Here are a small network's activations along a few directions, averaged over the inputs that share one value of a field.
Values that are neighbours, or in one group, have similar rows; names and order tell nothing.
In the rows, 500 means zero.
Strong random noise was added to every row along 2 fixed directions; ignore it. To show where, here is one row again and again, with new noise each time:
[487 478 476 527 502 459 485 457 516 467 464 527 520 539 464 428 348 412]
[523 525 531 585 397 420 416 521 572 411 464 580 496 517 529 545 363 476]
[497 558 520 552 427 518 395 441 561 472 502 516 483 524 533 554 381 468]
[500 546 517 554 430 498 407 454 558 463 493 526 489 525 525 540 375 463]


Values of Pivit:
v9: [515 447 467 552 471 379 471 473 497 432 483 579 534 483 509 437 363 477]
v5: [442 305 520 300 815 454 859 458 429 641 511 443 629 510 419 113 525 258]
v3: [537 631 552 589 444 540 335 464 554 447 609 589 518 492 568 606 428 489]
v18: [482 377 510 502 502 459 542 502 409 489 439 420 570 500 506 370 618 556]
v20: [502 529 551 386 413 590 456 570 425 492 537 504 374 446 440 597 452 588]
v16: [481 640 337 463 558 571 568 534 479 621 518 470 392 523 476 537 519 463]
v8: [392 491 483 417 559 802 511 226 363 630 475 248 543 554 444 416 670 485]
v14: [441 539 495 510 550 594 457 389 478 465 461 545 599 515 442 471 568 488]
v1: [513 447 397 567 612 285 613 614 456 504 442 585 421 515 485 406 350 360]
v6: [415 449 520 374 703 786 501 349 440 723 579 215 585 531 546 472 591 503]
v17: [491 523 662 484 456 364 533 636 623 500 554 507 589 411 630 603 593 528]
v7: [501 552 487 490 538 539 450 378 543 407 482 515 592 525 417 454 493 447]
v4: [505 543 441 448 429 628 503 588 505 553 552 510 367 410 461 586 592 654]
v12: [581 577 426 603 384 369 474 578 498 554 501 559 362 554 600 669 517 553]
v10: [520 485 358 454 624 515 690 601 431 563 486 484 434 499 368 365 539 528]
v11: [555 328 578 590 358 288 504 716 530 291 438 559 589 454 628 580 608 653]
v15: [516 559 464 553 516 400 430 440 550 457 568 544 401 557 525 544 373 455]
v2: [582 373 408 376 525 379 682 655 407 439 432 611 452 413 289 315 430 452]
v13: [436 458 518 507 513 556 438 364 452 460 395 537 573 576 420 446 619 560]
v19: [553 355 630 530 533 391 598 658 565 495 479 474 616 476 532 499 565 488]
Pivit is arranged as a line.
A walk along Pivit starts at v20 and steps to its neighbour v2. Put v9, v3, v18, v6, v12, v10 in the order it reaches them. -> v10, v12, v9, v3, v18, v6
List every value one step from v17, in the order listed. -> v5, v19
List every value one step from v14, in the order listed. -> v7, v13

Values of Ses:
t5: [583 383 643 523 427 277 601 793 610 363 437 586 624 421 589 460 591 566]
t4: [490 420 554 544 484 392 459 413 533 463 490 524 551 463 568 538 494 350]
t2: [462 426 472 414 705 458 596 459 460 474 462 468 522 541 397 231 278 288]
t8: [500 568 338 365 678 453 750 487 428 628 533 580 357 536 338 355 421 339]
t10: [469 440 585 362 408 505 529 484 483 435 422 553 529 518 393 464 595 571]
t9: [567 433 550 478 407 468 501 761 429 421 439 516 556 398 474 675 584 591]
t7: [560 347 500 610 620 312 647 654 559 529 488 452 527 552 473 407 483 461]
t3: [489 427 332 457 589 308 716 568 528 530 469 491 516 490 461 250 327 350]
t6: [463 546 439 501 434 483 453 583 434 589 564 579 339 488 615 691 563 649]
t15: [512 446 572 525 500 480 538 428 415 460 393 484 658 483 443 328 601 412]
t1: [536 305 646 631 530 396 571 564 528 452 457 564 696 525 551 431 515 515]
t14: [611 264 284 521 570 247 664 668 376 344 383 706 524 460 254 116 268 421]
t11: [398 532 437 513 527 447 515 444 463 442 492 573 495 542 393 349 284 504]
t12: [447 660 477 474 575 671 334 277 469 488 553 420 533 622 540 642 591 503]
t13: [489 417 366 564 506 507 522 538 455 468 360 488 460 548 398 426 507 548]
A value of Ses combines one of 5 hidden first parts with one of 3 second parts; all combinations occur once.
Changing only the second part turns t7 into t5. t13 has the same second part as t7; what does that change turn t13 into? -> t10
Changing only the second part turns t15 into t11. t1 has the same second part as t15; what does that change turn t1 into? -> t2
